A small network was shown many inputs. Here are its activations along a few directions, one row for each input.
Each table varies a few parts of the input and shows all the possible inputs, shuffled.
A made-up example of a description, with smaller parts first: one of 5 places around a ring, together with either a single point or (one of 2 separate values, together with one of 4 places along a line) or one of 11 places around a ring.
Shared parts are said once, and a part with two or three values counts as separate values.
In the rows, 128 means zero.

Other details of the inputs vary at random and push rows far along three fixed directions, the same in every table; ignore that.

Rows:
x1: [156  86 144  71 122 144 135 121 206 125 172 109 107]
x2: [ 87 145 110 177 115 119 116 118 107 133 145 117 114]
x3: [111  94 136 125 151 135 136 107 196 119 196 118 108]
x4: [ 76 132 102 181 104 100 113 141 106 148 124  92 120]
x5: [138 142 106 160 158 137 124 110 117  76 127 143 134]
x6: [ 85 106 148 159 101  89 133 157 130 164 134  94  98]
x7: [187  89 159  71 134 149 133 124 195 105 155 123  98]
x8: [116 134 159 119  62 104 131 167  91 176  94 124 122]
x9: [174 150 165  63 124 142 135 128 106 136  91 180 155]
x10: [127 122 100 143 163 112 116 122 134 113 126 109 128]
x11: [ 68 144 136 153  69 109 132 141  83 171 126 128 126]
x12: [181 155 159  53  96 168 141 134 110 140  90 192 161]
x13: [162 168 127 121 135 156 121 127  82  92  74 183 176]
x14: [166 156 104 123 169 132 123 126 104  91  69 144 170]
x15: [111 153 159 121  78 102 143 163  72 182 116 150 129]
x16: [176 143 159  64 116 135 133 145 112 144  74 150 149]
x17: [137 144 145 107 120 112 133 132  94 145 112 156 138]
x18: [121 150  87 167 150 147 117 126 102  88  66 136 163]
x19: [118 150 143 117  57 104 135 164  80 186 108 112 109]
x20: [132 135  77 180 175 129 111 122 117  64  96 124 153]
x21: [169 163 112  92 152 146 116 122 117 120  79 143 169]
x22: [189 100 153  87 132 162 147 117 136 146 135 111 141]
x23: [173 109 133  83 162 163 133 126 183 102 125 136 135]
x24: [138 123 140  86 141 140 135 105 155 127 143 143 138]
x25: [134  87 138 115 125 118 124 118 179 130 208 120  91]
x26: [ 90 129  87 198 178 116 113 117 123  96 155 120 130]
x27: [ 78  94 158 134  76 108 142 125 161 173 200  97  68]
x28: [105 136 155 105  76 105 139 154  95 192  84 123 125]
x29: [125 100 135 119 121 125 124 111 177 132 197 121 104]
x30: [125 140 102 159 148 134 117 113 115  95 143 133 123]
x31: [162 166 134  89 133 153 130 128 117 131 118 167 162]
x32: [164  95 148  55 145 143 134 113 199 126 154 115 118]
x33: [105 116 124 134 146 114 117 108 148 135 167 118 117]
x34: [160 150 143  98 105 133 132 138  98 130 113 169 147]
x35: [107 157  96 174 174 155 119 120  93  87  85 159 165]
x36: [124 115 139 121 101 133 137 138 139 142 121 113 103]
x37: [ 83  86 164 152 109  93 135 141 156 162 187 111  82]
x38: [ 53 123  99 203 141  81 113 122  94 140 149 105 109]
x39: [ 42 133 105 227 114 108 123 124  86 129 123 112 106]
x40: [109 141  74 179 189 145 121 112 137  67 102 110 163]
x41: [180  90 141 121 170 168 144  86 156 115 172 128 141]
x42: [157 104 108 115 151 133 117 124 169 101 153 115 119]
x43: [152 153  85 159 190 142 118 128 116  65  82 136 170]
x44: [109 130  80 187 161 130 110 110 147  90 134  91 120]
x45: [144  75 141 116 127 114 135 129 191 122 186  93  74]
x46: [169 118 152  99 136 153 132 115 155 100 146 153 116]
x47: [ 93 145 134 136  86 101 129 160 102 184 118 102 123]
x48: [ 97 147 162 110  75 109 143 143  78 191  97 151 130]
x49: [129 159 149  94  61 133 144 151  95 173  91 125 131]
x50: [106 117  85 180 173 115 115 129 143 101 141  97 122]
Each input here is: one of 2 separate values, together with either a single point or (one of 4 places along a line, together with one of 6 places around a ring).
- The inputs of x46 and x7 match in every part but the choice among 2 separate values. If x38 is changed in the same way as x46 into x7, which row does it become? => x10
- The inputs of x23 and x35 match in every part but the choice among 2 separate values. If x6 is changed in the same way as x23 into x35, which row does it become? => x37
- Which other rows does x2 become when the place on the ring of 6 takes its other values? List them by row number. => x5, x27, x30, x39, x46
- Which other rows does x31 become when the choice among 2 separate values takes its other values? List them by row number. => x47
- Which other rows does x17 become when the choice among 2 separate values takes its other values? List them by row number. => x14
- Which other rows does x49 become when the place on the ring of 6 takes its other values? List them by row number. => x7, x19, x36, x44, x45

Rows:
x51: [126 130 168 124  63 118 131 147 120 138 168 160  92]
x52: [113 131 177  84 101 103 145 130  93 221 116 127 147]
x53: [ 97  93  88 199 125 115 117 113 155  97 187  75  72]
x54: [ 86 170 131 160  66 146 134 133  50 151  89 166 147]
x55: [ 77 218  38 122 159 120  90 111 108 134 112 130 190]
x56: [ 73 129  73 213 180 113 115 124  99 118  83  71 170]
x57: [ 82  73 141 174 167  56 111 123 168 119 179 110  79]
x58: [151  87 170  70 165 159 148 102 197 116 190 166 117]
x59: [209 100 154  52 190 132 131 105 171 109 150 160 138]
x60: [190 127 124  73 131 201 136  92 183  98 151 122 140]
x61: [156 161 109 131 147 197 127  89 111  95 125 162 181]
x62: [174 142 140 110 183 143 125 120 134  67 136 197 144]
x63: [192 113 126  98 143 136 121 142 190  73 124 117 100]
x64: [ 94 104  88 189 149 133 123 114 165 120 141  46 112]
x65: [108 132 141 146  94  66 126 185  92 157  79 114 122]
x66: [196 172  99 120 142 174 112 120 123  32  83 170 148]
x67: [110  93 171  90  35 134 146 137 165 178 168 102  62]
x68: [ 95 141 133 134 100 106 135 168  79 169  46 117 156]
x69: [156 136 166  90  59 137 139 141 101 167 163 164 113]
x70: [120 122 185  79 101 132 155 124 125 202 175 145 128]
x71: [ 95  78  94 197 136  93 120 138 169 117 171  45  66]
x72: [177 153  82 136 188 135 115 138  91  81  48 134 185]
x73: [ 65  93 111 190 198 101 117 100 138 103 126 114 130]
x74: [109 178 139 146 106 107 136 151  28 168 101 176 154]
x75: [150 124 151  72  71 142 145 154 143 169  90 109 108]
- Describe the family of inputs behind these rows. => either a single point or (one of 4 places along a line, together with one of 6 places around a ring)
- Which other rows does x52 become when the place on the ring of 6 takes its other values? List them by row number. => x56, x60, x61, x64, x70

Rows:
x76: [ 94  92 130 142 122  91 126 139 165 134 162  99  94]
x77: [213 134 137  69 158 174 130 112 152  87  96 150 157]
x78: [108 124 116 170 129 110 124 145 114 127 110 115 126]
x79: [115 125 125 133 113 125 128 116 128 141 149 127 123]
x80: [150 140 104 140 167 154 121 115 124  79  82 134 151]
x81: [136  80 147 101 120  99 134 130 186 143 180 100  83]
x82: [215 147 122  54 162 165 123 113 158  88 102 155 161]
x83: [ 61 151 112 187 119 102 117 132  95 136 128 123 127]
x84: [197 137 147  74 145 170 135 106 141  99 118 169 152]
x85: [ 88 102 117 156 170 103 128 120 137 149 123  91 139]
x86: [129 147 112 154 163 157 122 110 117  78 103 154 157]
x87: [125 152 133 119 100 133 129 136  89 157 123 139 140]
x88: [169 156 154  67 101 131 140 135  97 149 112 171 145]
x89: [ 74 138 111 192 111 111 128 119  86 139 126 112 126]
x90: [ 89 162 121 147  92 104 120 156  82 157  85 120 137]
x91: [131 117 130 126 144 127 122 116 155 120 173 124 115]
x92: [103 129  84 199 178 145 120 104 130  77 139 121 140]
x93: [102 121 137 130  92 118 137 145 128 155 124 106 116]
x94: [168 136 168  47 106 141 136 125 151 152 152 156 115]
x95: [114  96 140 130 125 104 131 128 150 141 188 117  95]
x96: [136 141 144 121 101 130 137 153 105 153  97 127 132]
x97: [129  82 136 124 124 120 134 117 181 134 174  86  92]
x98: [ 66 136 125 176 114  96 123 137  99 140 134 129 118]
x99: [153 114 105 129 179 138 118 116 186  85 152 114 125]
x100: [135  90 140 106 129 137 132 118 188 138 201 120 100]
x101: [142 154  93 133 166 140 116 117 123  87  90 132 151]
x102: [131  82 142 111 125 101 131 138 177 141 181  97  86]
x103: [153 136 119 135 161 157 129 112 119  87 121 146 151]
x104: [147 164 137  80  87 141 131 151 102 154  78 146 155]
x105: [120 137 133 124 111 139 136 121 109 139 124 140 128]
x106: [182 147 107  94 152 161 119 114 136  98  94 142 162]
x107: [124 129  71 176 185 145 111 115 145  72 118 111 147]
x108: [136 158 152 106  95 141 140 135  81 151  91 161 141]
x109: [111 122  89 196 186 129 113  97 123  68 131 132 137]
x110: [154 147 148  98  94 122 133 148  90 153  81 141 142]
x111: [111 111 164 115  87 108 135 136 124 170 149 136  98]
x112: [ 83 117 136 148 146 105 132 120 109 173 131 122 143]
x113: [134 110 162  74  92 136 136 129 166 161 172 139 110]
x114: [137 137 107 157 154 141 123 128 111  97  95 119 145]
x115: [119 143 137 112  95 106 131 152  97 159  98 128 121]
x116: [118 113 131 138 146 123 124 119 169 124 183 118 103]
x117: [134  85 131  99 128 126 128 119 195 132 173  99  93]
x118: [113 114 105 174 181 138 112 104 148  71 143 139 133]
x119: [ 74 129 113 188 121  98 120 145  99 128 100 109 125]
x120: [110 132 127 143 108  99 131 156 110 153 118 117 120]
x121: [101 120 146 150 101 104 130 141 101 159 145 127 109]
x122: [128 124 100 162 181 132 119 112 146  79 151 140 134]
x123: [ 91 159 124 146  93 121 126 133  75 161 106 138 135]
x124: [ 99  86 154 124 108 124 138 120 179 147 195 109  85]
x125: [138 162 144 123 102 143 138 142  77 146  93 160 152]
x126: [154 122 155  82 100 124 135 144 127 150 108 137 119]
x127: [125 152  85 176 157 143 119 123  95  91  84 116 160]
x128: [202 129 133  77 155 158 127 128 143  95 104 149 152]
x129: [209 124 164  24 120 148 135 136 175 138 144 138 127]
x130: [124 169 122 126  93 135 134 145  67 150  57 135 153]
x131: [ 88 128 141 140  96  96 132 138 103 162 143 131 105]
x132: [110 159 142 128  88 107 130 136  83 167 120 137 128]
x133: [ 87  94 137 160 110 110 135 123 143 152 188  94  89]
x134: [109 121  94 196 181 132 114 112 126  76 136 135 140]
x135: [154 111  99 139 180 156 126 111 173  75 137 113 136]
x136: [154 105 146  79 103 130 133 138 163 157 157 109 109]
x137: [128 157 148 112  86 131 138 156  83 152  67 138 148]
- The inputs of x87 and x136 match in every part but one. If x94 is changed in the same way as x87 into x136, which row does it become? => x101
- The inputs of x130 and x105 match in every part but one. If x110 is changed in the same way as x130 into x105, which row does it become? => x109
- Describe the family of inputs behind these rows. => one of 2 separate values, together with either a single point or (one of 5 places around a ring, together with one of 6 places around a ring)
- Which other rows does x99 become when the place on the ring of 6 takes its other values? List them by row number. => x78, x96, x107, x120, x135
- Which other rows does x98 become when the place on the ring of 6 takes its other values? List them by row number. => x83, x86, x113, x118, x124
